A small network was shown many inputs. Here are its activations along a few directions, one row for each input.
Each table varies a few parts of the input and shows all the possible inputs, shuffled.
Descriptions start from the smaller parts, as in this example, which fits no table here: line(4) and (point or ring(11) or (values(3) and ring(5))).
Shared parts are said once, and a part with two or three values counts as separate values.
In the rows, 128 means zero.

Other details of the inputs vary at random and push rows far along two fixed directions, the same in every table; ignore that.

A family of inputs:
x1: [107 150 143 130 129 124  88 155 141 105 128 145 126]
x2: [147 143 110 149 111 121 184  83 120 153 108  82 140]
x3: [128 103 150 106 132 135  93 149 157 112 163 169 122]
x4: [146 143 104 145 114 119 176  87  95 161 102  89 144]
x5: [130 122 121 104 138 135 133 139 127 147 119 148 123]
x6: [137 118 142 116 126 139 130 109 135 138 147 145 122]
x7: [118 155 123 181 115 104 128 158 141  90 114 108 133]
x8: [125  86 138 101 149 134  85 162 126 122 153 136 126]
x9: [164  64 110  56 142 145 132 109 136 190 171 133 136]
x10: [101 164 119 182 126 103 111 167 115  80  97 118 128]
x11: [138 111 122 114 134 132 134 134 145 140 130 142 132]
x12: [100 112 160 129 152 131  62 198 134  75 140 134 105]
x13: [137 111 126 106 146 142 121 123 105 146 125 122 119]
x14: [142 155  93 146 115 112 178 102 108 159  92 116 150]
x15: [104 173 143 187 112 110 117 150 141  72 114 135 122]
x16: [131 155  88 142 107 111 187  99 131 152 104 101 145]
x17: [124  90 154 105 149 145  94 155 131 123 152 133 109]
x18: [141 168 116 136 108 130 166  69 109 167 103 100 140]
x19: [105 168 128 185 130 109 112 166 108  84  87 130 126]
x20: [131 169 102 142 103 117 184  81 130 145 107 128 140]
x21: [106 110 171 131 153 139  64 190 122  82 136 135  97]
x22: [123 117 136 106 130 139 124 105 127 134 145 133 115]
x23: [ 96 176 136 172 117 110 125 138 131  81 104 139 120]
x24: [ 82 183 155 221 126 105  96 199 131  34  87 123 118]
x25: [135 162 117 145 106 125 183  72 117 146 108 117 138]
x26: [149 144  96 147 106 115 183  91 129 154 116  82 148]
x27: [122  96 135  96 157 140  83 161 123 118 143 138 117]
x28: [104 108 138  95 139 131  90 151 151 107 158 165 113]
x29: [149  83 144  96 149 147 109 139 124 151 152 149 127]
x30: [135 135 112 144 118 118 154 113 136 129 121  93 139]
x31: [127 159 121 130 114 126 136 102 125 141 116 111 140]
x32: [156  74 128  58 131 156 134  85 140 184 180 144 121]
x33: [128  99 149  99 161 150  90 155 110 128 131 156 114]
x34: [127 164  93 139  96 111 184  82 136 141 114 115 143]
x35: [123  98 144 103 127 130  90 151 163 107 171 157 124]
x36: [146 105 138 119 136 138 133 127 128 146 136 131 130]
x37: [134 156 112 144 102 126 179  68 118 145 116 100 135]
x38: [ 98 170 128 179 122 105 119 170 127  77  96 113 122]
x39: [150  80 108  50 125 143 138  98 158 182 180 161 130]
x40: [162  66 128  57 146 157 141 103 137 190 157 149 131]
x41: [125  90 134 105 143 133  95 166 158 116 154 146 123]
x42: [114 150 117 135 112 119 149  99 129 120 124 112 130]
x43: [154 142 106 150 112 120 178  86 107 160 111  86 143]
x44: [108 108 165 137 158 139  62 187 108  88 128 157 108]
x45: [144 132 125 150 118 124 155 111 122 139 123  94 132]
x46: [146  76 115  46 131 151 136  89 146 178 177 148 128]
x47: [137 156 102 144  94 116 181  74 134 143 125  95 142]
x48: [109 134 126 137 144 122  95 170 124  95 116 136 121]
x49: [152 101 122  44 143 154 125 100 138 203 151 175 132]
x50: [133  91 161 108 133 143  87 135 145 112 172 141 115]
x51: [129 164 116 140 109 124 181  71 113 147 104 119 134]
x52: [133 116 136 106 140 143 132 130 114 147 120 137 120]
x53: [127  94 152 105 128 136  86 144 156 104 174 141 123]
x54: [133 137 115 142 127 125 144 111  95 142 107 104 128]
x55: [116 162 136 190 121 109 122 166 135  83 104 121 130]
x56: [100 107 161 135 149 131  65 195 143  72 148 132 110]
x57: [133 108 110 105 132 124 126 138 126 146 134 136 138]
x58: [142 113 146 116 124 135 130 107 139 137 150 142 130]
x59: [113 157 147 187 129 115 116 156 100  87  95 117 131]
x60: [133  86 146  88 149 152 114 139 130 147 145 150 120]
x61: [141 107 112 110 130 124 128 137 138 145 142 133 137]
x62: [140 174 121 138 113 130 169  73 108 168  95 116 144]
x63: [118 161 134 188 124 108 118 165 125  87 102 124 133]
x64: [104 157 126 181 127 109 109 158 108  81 101 102 127]
x65: [130 154 106 140 132 122 149 123 110 136  91 130 133]
Each input here is: ring(5) and (point or line(4) or ring(8)).
- Changing only the ring(5) part turns x13 into x33. The same change can be made to x17. Which row results? => x60
- Which other rows agree with x14 in the ring(5) part? List them by row number. => x3, x5, x11, x15, x19, x20, x23, x24, x49, x55, x63, x65
- Which other rows does x25 become when the ring(5) part takes its other values? List them by row number. => x20, x34, x37, x46
- Which other rows does x56 become when the ring(8) part takes its other values? List them by row number. => x8, x9, x12, x26, x27, x30, x64

A family of inputs:
x66: [153 141  90 108  95 122 202  51 152 182 137 128 149]
x67: [134  84 130 100 137 132 103 154 154 127 166 137 124]
x68: [150 127  80 101 123 123 184  94 121 189 111 123 148]
x69: [129  79 158  94 165 148  65 180 126 123 150 164 114]
x70: [ 90 225 150 251 110  97 133 149  94  46  56  85 125]
x71: [137  92 151 111 135 144 108 127 128 130 157 120 119]
x72: [125 161 119 184 104 105 155 121 128 101 109  86 139]
x73: [167  95 111  65 139 153 165  77 110 215 134 134 138]
x74: [107 173 117 152 102 111 137 105 135 105 119 109 133]
x75: [108 116 154 124 149 138  79 165 121  97 134 146 108]
x76: [126 104 154 132 136 135  95 150 134 101 153 122 118]
x77: [122 104 125  98 145 134 107 153 132 131 138 151 122]
x78: [139 156 118 121 104 128 174  75 140 158 123 148 138]
x79: [132 159 108 164 120 112 152 131 113 130  92 111 141]
x80: [101 105 157 116 156 138  61 188 132  86 142 157 104]
- What is each input in this table made of? => values(3) or line(4) or ring(8)

A family of inputs:
x81: [134  81 131  53 143 149 103 124 145 159 170 182 121]
x82: [133 136 135 139 112 129 146  96 131 128 137 110 128]
x83: [166  50 115  48 153 152 127 120 130 197 168 141 131]
x84: [121 150 117 130 113 120 149 112 137 130 122 133 130]
x85: [116 146 126 176 130 113 121 156 105  95 100  91 127]
x86: [109 116 178 142 134 137  71 156 141  76 157 132 111]
x87: [154  63 114  41 162 157 125 120 112 196 148 150 125]
x88: [156 188  68 148 101 114 249  36  83 204  56  88 158]
x89: [111 117 175 141 133 137  71 157 142  76 158 132 109]
x90: [136 180  89 168 113 110 190  88  85 151  67  74 147]
x91: [108 127 162 144 153 135  77 185 122  89 119 162 111]
x92: [122 144 110 132 115 118 150 116 140 127 124 128 130]
x93: [101 120 156 142 135 123  71 183 157  68 150 145 116]
x94: [121 149 116 131 114 120 150 112 137 129 122 135 130]
x95: [ 97 167 142 191 113 105 111 165 147  56 115 119 126]
x96: [144 181  95 179 102 107 199  86 106 150  78  92 150]
x97: [166  50 117  46 152 153 125 119 131 198 170 139 132]
x98: [164  59 121  43 154 158 129 117 134 200 164 170 128]
x99: [142  74 149  71 138 154 111 113 147 151 180 151 116]
x100: [120 158 132 153 134 126 130 133 100 123  90 119 129]
x101: [101 120 156 143 134 124  73 183 158  67 150 147 115]
x102: [144 122 118 102 136 140 150 110 114 172 116 147 131]
x103: [142 115 132 111 118 137 150  88 135 148 148 125 128]
x104: [107 119 151 140 159 132  71 187 108  88 116 130 113]
x105: [115 136 131 125 126 125 118 131 137 115 132 155 126]
x106: [133 138 117 140 106 116 153 112 153 125 134 124 140]
x107: [133 135 137 138 112 129 148  96 131 128 136 114 128]
x108: [135 127 113  94 121 132 139  96 133 158 140 146 134]
x109: [118 121 159 145 146 131  74 183 128  90 131 146 117]
x110: [137 124 107 136 129 123 149 124 106 143 112  97 133]
x111: [110 163 129 153 114 116 123 125 130 103 117 131 132]
x112: [102 169 134 167 116 112 115 139 130  85 113 133 128]
x113: [140 121 116  98 142 141 145 109 103 172 110 136 130]
x114: [132 124 142 129 118 134 135 105 136 125 145 120 124]
x115: [119 132 145 170 136 118  95 176 120  85 119 109 124]
x116: [ 95 133 160 138 136 126  66 180 146  70 144 153 109]
x117: [146 168  90 181 104 103 202  93 106 147  82  75 152]
x118: [122 145 110 132 114 118 149 115 139 127 124 126 130]
x119: [137 182 113 177  86 112 196  58 119 137 104  72 145]
x120: [115 153 126 156 112 113 130 134 146  99 125 116 133]
x121: [153  62 113  42 163 157 126 121 113 195 148 152 125]
x122: [104 166 146 194 108 104 107 161 152  56 123 116 130]
x123: [136 145 112 142 101 114 161 101 150 132 132 112 145]
x124: [135 120 107  94 122 130 143 104 141 156 143 133 130]
x125: [ 95 127 170 167 131 118  62 201 165  40 149 152 114]
x126: [102 169 136 166 113 112 118 141 136  86 115 123 125]
x127: [137 180 111 178  88 111 199  60 118 135 102  79 143]
x128: [100 118 158 166 151 123  66 207 118  60 123 123 110]
x129: [126 140 114 136 112 117 152 116 148 125 129 124 136]
x130: [109 117 158 145 130 123  76 179 164  68 156 149 118]
x131: [125 189  97 191 114 105 181 107  86 125  61  75 143]
x132: [126 193  90 167  89 103 200  74 123 140  90  98 145]
x133: [134 188  98 170 111 113 197  85  89 153  61  97 144]
x134: [160  70 122  35 156 163 125 108 123 208 155 171 125]
x135: [104 127 162 141 157 137  72 186 111  88 114 152 109]
x136: [ 94 132 160 141 137 127  64 178 142  67 142 164 112]
x137: [123 158 130 157 130 124 135 134 109 122  95 130 128]
x138: [141 137 118 140 125 125 152 119 119 145 110 126 136]
x139: [155  66 139  49 137 160 121  90 143 180 186 147 122]
x140: [117 120 161 146 146 131  74 183 129  90 131 144 118]
x141: [157  52 112  47 155 153 126 124 121 192 161 139 125]
x142: [134 118 106  96 122 130 146 106 142 154 142 136 130]
x143: [ 94 131 159 139 137 126  67 181 147  69 143 155 109]
x144: [165  59 119  40 153 158 126 113 132 203 165 164 129]
x145: [159  69 124  36 155 163 124 109 124 208 156 170 126]
x146: [127 142 116 136 110 118 147 113 147 127 131 115 138]
x147: [135 180  90 168 113 110 191  88  86 152  68  72 148]
x148: [146 169  91 181 103 103 201  93 105 147  83  73 152]
x149: [137 126 110 136 129 123 145 123 106 144 113  92 135]
x150: [ 96 125 152 139 138 124  68 183 149  68 145 148 109]
x151: [108 118 159 145 130 122  74 179 163  68 155 147 119]
x152: [143 116 131 110 117 138 147  86 134 151 150 117 128]
x153: [108 128 162 143 152 135  72 184 120  89 120 156 112]
x154: [ 92 174 139 187 115 106 104 162 138  60 112 115 122]
x155: [153 103 108 112 132 130 152 117 120 165 131 113 137]
x156: [146 106 105 107 135 132 146 116 108 165 126 103 134]
x157: [157  68 120  31 161 164 124 108 113 209 149 164 124]
x158: [144  73 147  68 138 155 109 108 143 156 180 147 118]
- Changing only one part turns x111 into x105. The same change can be made to x149. Which row results? => x128
- Changing only one part turns x91 into x102. The same change can be made to x99. Which row results? => x114
- What is each input in this table made of? => line(6) and (values(2) or line(5) or ring(6))
- Which other rows does x90 become when the ring(6) part takes its other values? List them by row number. => x109, x115, x134, x156, x157
- Which other rows does x123 become when the line(6) part takes its other values? List them by row number. => x106, x122, x125, x130, x151
